These are the activations of a small network on made-up records, seen along a few directions, one row for each record.
After each row come some of the record's fields: P, B, Y, E, N, K.
Not every record has every field; a missing one is written none.
Other fields move the rows too, some of them a lot.
In the rows, 500 means zero.
Random noise pushes rows far along 13 fixed directions. That doesn't count. These rows show it; they differ only by the noise:
[423 132 426 457 390 490 547 489 336 519 691 648 600 502 748 550 544 326
 523 461 585 372 571 582 487 488 395 448 469 724 472 569 651]
[432 611 401 543 641 511 568 544 700 464 672 375 292 391 291 445 680 639
 473 213 583 370 463 577 356 690 610 430 755 447 579 551 409]
[401 504 341 417 414 641 547 454 364 442 460 380 534 646 315 580 517 518
 450 597 403 687 649 504 396 428 477 422 627 356 691 469 516]
[416 541 509 584 497 461 365 561 416 524 573 544 596 455 460 595 518 532
 365 577 325 300 531 528 621 524 476 532 547 549 244 351 673]
[596 600 671 335 467 479 572 481 700 591 241 495 470 342 547 470 417 525
 509 532 639 769 360 626 363 479 362 580 448 486 694 745 292]
[543 619 864 402 535 498 511 501 670 413 647 526 367 468 492 202 526 644
 506 412 544 378 256 582 474 622 459 573 435 585 285 456 276]
[646 781 561 500 463 623 191 731 322 606 528 465 260 288 151 474 507 488
 564 285 303 344 653 390 666 788 431 430 637 283 565 340 701]
[340 528 553 578 339 570 490 450 401 515 555 513 565 378 405 625 397 401
 302 520 353 438 632 592 511 470 411 325 600 490 552 334 713]
[741 839 612 694 543 372 582 587 399 469 687 796 453 318 435 420 370 476
 353 533 682 409 320 484 432 739 531 600 561 518 394 591 634]
[463 265 526 397 437 668 262 726 301 295 567 759 685 447 547 595 404 284
 377 566 570 530 641 653 599 175 450 469 586 674 482 612 520]
[209 226 551 613 432 568 361 494 724 481 186 370 586 269 526 432 426 343
 347 367 447 420 606 698 828 110 606 329 590 636 508 538 441]
[409 589 204 643 334 402 607 699 553 464 846 676 602 433 739 673 660 520
 273 368 504 408 314 599 398 363 499 565 636 442 451 572 339]
[423 247 255 368 480 454 604 534 593 493 498 328 375 552 666 399 859 466
 704 216 498 460 471 526 440 501 582 487 634 494 628 595 231]
[709 364 594 234 361 532 545 446 339 428 540 647 487 564 620 501 524 324
 708 549 515 512 522 468 381 667 346 480 406 527 589 575 492]
[381 529 706 565 650 425 598 355 660 559 407 349 356 295 351 351 521 526
 450 377 546 393 489 630 444 682 560 403 651 631 502 443 579]

[614 582 256 649 347 589 631 521 346 452 667 600 457 606 461 569 395 408
 525 461 599 567 508 337 497 516 521 414 466 318 666 555 596]
<P:p1 B:b1 Y:y2 E:e4 N:n1 K:k2>
[558 420 685 486 452 681 554 342 666 423 788 706 478 355 368 644 242 457
 451 440 700 338 604 580 361 695 316 264 405 567 593 602 713]
<P:p1 B:b1 Y:y3 E:e4 N:n3 K:k1>
[497 583 298 577 492 641 483 515 645 323 364 411 455 403 242 636 466 413
 435 393 458 548 665 499 508 360 672 304 725 285 779 550 414]
<P:p2 B:none Y:y4 E:e2 N:n2 K:k2>
[418 744 521 665 424 455 631 492 379 461 344 406 450 474 422 361 486 408
 368 494 403 672 449 479 537 346 650 447 649 372 630 328 423]
<P:p2 B:none Y:y1 E:e3 N:n1 K:k2>
[580 448 535 393 488 637 565 497 551 403 607 530 456 680 537 403 409 591
 587 527 692 656 400 467 433 417 435 540 336 494 552 628 328]
<P:p1 B:b2 Y:y2 E:e5 N:n1 K:k2>
[502 269 349 560 547 723 327 705 502 112 651 846 660 389 412 706 361 235
 328 446 738 441 696 645 575 122 649 352 728 626 590 773 480]
<P:p2 B:none Y:y5 E:e1 N:n2 K:k1>
[394 581 582 500 340 677 445 504 507 568 656 445 352 330 342 436 428 494
 418 264 434 493 642 556 458 554 414 265 597 380 797 378 548]
<P:p1 B:b2 Y:y1 E:e3 N:n4 K:k1>
[565 588 346 560 422 490 678 387 660 422 456 459 516 639 536 508 454 544
 518 557 568 551 368 434 477 471 571 509 396 353 537 635 345]
<P:p2 B:none Y:y4 E:e5 N:n1 K:k5>
[386 624 589 343 593 457 414 522 414 292 631 385 516 639 414 465 738 598
 423 559 227 388 500 563 346 565 625 528 695 515 302 191 359]
<P:p2 B:none Y:y3 E:e4 N:n2 K:k5>
[571 460 195 374 468 538 257 663 583 612 508 462 620 712 649 678 597 758
 603 595 355 523 499 357 604 390 431 741 283 332 372 588 338]
<P:p1 B:b2 Y:y3 E:e5 N:n4 K:k1>
[400 381 584 735 526 576 513 545 130 566 549 647 532 421 411 242 289 390
 335 557 692 602 636 503 669 362 499 471 539 667 513 476 824]
<P:p1 B:b2 Y:y3 E:e4 N:n5 K:k1>
[459 862 233 827 739 384 466 761 693 598 611 445 403 338 355 459 585 772
 286 306 664 496 309 530 517 494 758 673 728 399 442 652 408]
<P:p1 B:b1 Y:y3 E:e3 N:n2 K:k4>
[416 451 646 563 299 674 490 340 515 445 623 587 624 550 454 520 232 491
 351 613 447 398 570 507 633 407 388 335 296 490 441 426 633]
<P:p1 B:b2 Y:y1 E:e2 N:n1 K:k2>
[594 499 666 306 568 600 311 520 679 460 268 335 349 497 325 230 566 605
 701 394 459 466 503 467 642 579 531 535 460 422 498 592 276]
<P:p1 B:b1 Y:y4 E:e3 N:n3 K:k5>
[342 412 545 686 783 635 277 399 766 575 267 295 507 507 131 320 309 799
 430 575 553 383 648 482 855 435 646 505 417 558 281 573 658]
<P:p1 B:b1 Y:y3 E:e3 N:n5 K:k1>
[490 608 364 633 408 400 646 396 505 555 207 351 568 583 555 480 445 461
 462 629 430 687 428 428 570 364 635 545 475 363 561 510 446]
<P:p1 B:b1 Y:y3 E:e2 N:n2 K:k4>
[763 551 735 512 633 446 491 289 618 556 168 646 596 408 365 363 170 550
 481 799 720 576 513 463 552 659 508 606 307 578 473 824 637]
<P:p1 B:b2 Y:y3 E:e2 N:n4 K:k5>
[468 392 480 425 666 528 600 448 677 693 268 310 376 438 473 491 435 567
 628 434 808 798 494 582 369 492 431 510 464 578 780 756 484]
<P:p1 B:b1 Y:y2 E:e5 N:n1 K:k3>
[461 522 352 426 434 602 543 580 338 460 886 590 465 530 425 731 602 468
 476 397 486 447 610 530 278 623 363 379 638 427 645 429 612]
<P:p2 B:none Y:y1 E:e2 N:n1 K:k1>
[529 446 548 476 624 519 294 564 530 571 510 418 414 482 412 424 506 602
 575 413 503 327 548 472 634 649 540 545 453 587 339 494 591]
<P:p2 B:none Y:y3 E:e1 N:n2 K:k3>
[350 742 626 599 433 537 441 500 611 578 323 300 516 499 433 503 316 624
 318 583 347 695 427 526 593 251 510 508 433 409 483 290 421]
<P:p1 B:b1 Y:y1 E:e1 N:n4 K:k2>
[577 720 501 531 402 343 555 619 544 440 389 653 672 471 714 610 494 447
 357 677 470 615 234 564 509 297 483 698 479 452 353 591 282]
<P:p1 B:b1 Y:y4 E:e1 N:n2 K:k4>
[372 281 601 362 644 556 244 673 394 475 527 446 466 447 482 556 623 440
 551 400 418 370 647 603 582 454 468 462 617 711 363 342 584]
<P:p2 B:none Y:y1 E:e1 N:n5 K:k3>
[495 409 313 321 485 478 361 657 337 686 351 374 516 561 637 575 683 522
 645 495 366 716 590 445 479 417 434 634 513 427 644 489 432]
<P:p1 B:b2 Y:y3 E:e2 N:n4 K:k4>
[394 565 428 458 200 466 594 419 618 788 565 363 511 554 657 684 621 662
 552 455 189 441 415 425 502 594 170 521 303 257 461 323 475]
<P:p2 B:none Y:y2 E:e1 N:n3 K:k1>
[668 770 640 335 542 531 459 403 820 329 200 547 626 455 362 792 320 552
 441 780 463 705 451 567 328 456 480 499 467 343 598 649 321]
<P:p1 B:b1 Y:y2 E:e3 N:n5 K:k3>
[379 132 209 508 549 497 543 487 437 604 553 339 463 641 684 467 627 476
 655 363 614 520 592 470 506 433 583 483 485 623 591 549 537]
<P:p2 B:none Y:y5 E:e5 N:n4 K:k3>
[352 446 209 639 513 709 623 559 392 314 894 606 577 741 349 406 441 658
 287 521 756 647 549 533 385 268 611 504 632 461 598 672 451]
<P:p1 B:b1 Y:y3 E:e3 N:n2 K:k1>
[331 199 508 345 507 415 556 396 419 455 639 551 714 660 797 696 607 472
 481 697 399 506 553 614 284 349 412 541 471 759 380 327 511]
<P:p2 B:none Y:y5 E:e1 N:n4 K:k2>
[375 508 501 628 537 458 336 511 561 676 335 387 574 453 511 427 419 657
 379 553 408 491 532 495 706 394 545 586 421 523 388 461 558]
<P:p1 B:b2 Y:y3 E:e3 N:n4 K:k3>
[283 311 556 419 292 869 461 425 660 340 854 469 514 643 361 514 337 587
 395 374 579 358 564 609 560 410 360 227 345 485 494 548 487]
<P:p1 B:b2 Y:y4 E:e4 N:n5 K:k4>
[519 397 545 528 545 431 428 568 741 472 543 618 589 440 717 582 477 508
 480 468 603 379 339 574 589 355 532 581 378 665 290 626 369]
<P:p2 B:none Y:y5 E:e1 N:n4 K:k4>
[608 690 493 501 604 676 268 727 630 235 543 596 462 382 246 557 420 522
 398 430 552 523 566 532 497 344 637 462 682 383 592 577 336]
<P:p1 B:b2 Y:y3 E:e5 N:n3 K:k2>
[422 600 483 675 388 612 496 527 592 455 469 512 532 391 406 471 272 458
 286 436 623 575 493 562 604 312 550 405 515 429 616 623 480]
<P:p1 B:b1 Y:y5 E:e4 N:n3 K:k5>
[266 537 354 447 297 555 700 340 594 483 514 292 567 594 493 682 537 512
 370 497 410 655 505 605 290 427 450 311 548 341 736 462 407]
<P:p2 B:none Y:y2 E:e4 N:n3 K:k4>
[515 498 434 451 307 643 603 371 363 354 838 572 465 600 379 625 487 371
 506 437 446 309 638 466 364 732 431 232 543 379 632 415 666]
<P:p2 B:none Y:y1 E:e2 N:n1 K:k4>
[536 420 190 643 433 536 606 523 293 707 515 523 514 546 473 571 444 488
 537 506 648 655 599 373 528 518 431 526 479 409 696 684 743]
<P:p1 B:b2 Y:y3 E:e1 N:n3 K:k4>
[205 310 524 341 633 768 275 551 361 403 616 195 336 585 186 372 623 568
 527 304 350 485 834 578 474 466 574 300 748 550 618 197 549]
<P:p1 B:b1 Y:y3 E:e4 N:n2 K:k3>
[833 631 399 473 626 595 298 634 576 593 268 592 471 520 289 404 368 695
 657 610 681 642 495 307 691 568 478 725 323 309 531 899 456]
<P:p1 B:b2 Y:y2 E:e3 N:n3 K:k1>

Which values does each new row have?
[640 437 449 540 469 605 438 679 379 552 661 536 303 563 532 184 520 536
 680 264 641 482 439 336 702 525 516 586 382 447 484 570 423]
<P:p1 B:b2 Y:y3 E:e4 N:n2 K:k1>
[389 609 423 535 517 601 511 567 257 420 459 405 523 698 268 372 509 574
 394 627 458 712 530 475 549 344 569 566 640 404 490 442 483]
<P:p1 B:b1 Y:y4 E:e1 N:n2 K:k4>
[516 512 496 418 450 566 290 552 686 412 268 450 556 433 433 527 535 497
 511 469 342 445 560 504 666 387 553 470 520 356 516 571 305]
<P:p2 B:none Y:y2 E:e3 N:n3 K:k5>
[320 447 227 649 169 516 656 331 589 689 600 295 478 585 565 510 590 571
 498 323 281 326 526 392 619 568 431 361 403 257 569 398 528]
<P:p2 B:none Y:y5 E:e1 N:n3 K:k5>
[606 602 359 589 408 604 493 458 765 347 446 513 468 434 312 693 476 441
 524 391 397 314 555 393 634 530 567 303 522 215 561 559 440]
<P:p2 B:none Y:y2 E:e4 N:n5 K:k1>
[456 400 400 464 449 605 557 488 625 339 809 592 594 698 532 438 493 675
 393 521 646 468 420 542 408 388 523 530 429 519 428 668 314]
<P:p1 B:b2 Y:y3 E:e1 N:n4 K:k5>
[413 325 561 415 464 430 514 412 322 511 467 395 514 623 669 514 617 367
 626 549 305 404 549 467 537 518 479 458 452 616 381 228 592]
<P:p1 B:b2 Y:y1 E:e5 N:n1 K:k2>
[388 474 536 458 679 569 312 621 685 575 557 420 516 533 471 507 472 763
 443 498 592 518 459 587 542 369 477 627 422 608 356 566 421]
<P:p1 B:b2 Y:y1 E:e5 N:n4 K:k2>
[561 425 649 173 579 686 116 618 389 306 637 565 580 639 318 712 558 537
 586 611 310 292 670 505 546 624 379 491 459 532 238 398 574]
<P:p2 B:none Y:y3 E:e4 N:n3 K:k4>
[423 140 170 677 523 560 572 289 615 344 565 533 662 714 451 554 465 483
 484 572 586 231 654 423 689 427 707 370 452 554 365 681 627]
<P:p2 B:none Y:y1 E:e1 N:n4 K:k1>
[639 440 893 263 442 556 350 556 565 599 535 737 459 205 640 565 379 414
 577 444 530 535 546 612 380 562 194 480 391 633 633 501 504]
<P:p1 B:b2 Y:y3 E:e3 N:n4 K:k1>
[406 479 441 687 565 542 628 423 441 416 648 426 417 628 385 241 506 592
 454 453 557 452 509 422 541 480 653 469 555 496 449 390 521]
<P:p1 B:b2 Y:y3 E:e5 N:n3 K:k1>
[570 458 593 456 535 477 508 455 442 446 333 630 594 439 487 521 425 388
 478 668 543 587 558 549 489 449 485 499 535 567 552 593 545]
<P:p2 B:none Y:y1 E:e3 N:n5 K:k1>
[396 498 791 261 639 512 288 529 415 441 211 380 581 461 370 523 532 464
 458 684 340 588 591 670 507 425 461 536 614 642 402 386 504]
<P:p1 B:b2 Y:y4 E:e2 N:n2 K:k4>
[593 371 894 344 718 534 608 269 516 524 447 578 467 519 382 323 265 602
 560 709 805 645 523 571 310 695 354 545 341 780 493 640 657]
<P:p1 B:b2 Y:y3 E:e1 N:n5 K:k3>
[369 554 297 625 245 569 599 570 542 561 666 536 591 531 566 586 463 571
 316 449 515 542 406 532 550 335 391 482 455 348 544 610 445]
<P:p1 B:b2 Y:y4 E:e1 N:n5 K:k4>
[460 431 259 577 390 473 487 468 311 670 490 438 566 615 576 550 530 535
 519 562 340 501 601 372 594 515 488 549 442 415 500 417 648]
<P:p2 B:none Y:y5 E:e3 N:n2 K:k3>
[642 355 338 578 510 537 564 387 440 362 517 637 608 596 454 571 299 352
 490 620 754 469 596 442 510 539 633 414 436 567 557 778 688]
<P:p1 B:b2 Y:y3 E:e1 N:n4 K:k4>
[506 453 556 542 568 494 483 393 589 356 475 512 539 539 430 524 536 492
 540 572 371 303 554 442 576 515 571 450 516 501 338 377 529]
<P:p1 B:b2 Y:y2 E:e5 N:n3 K:k1>
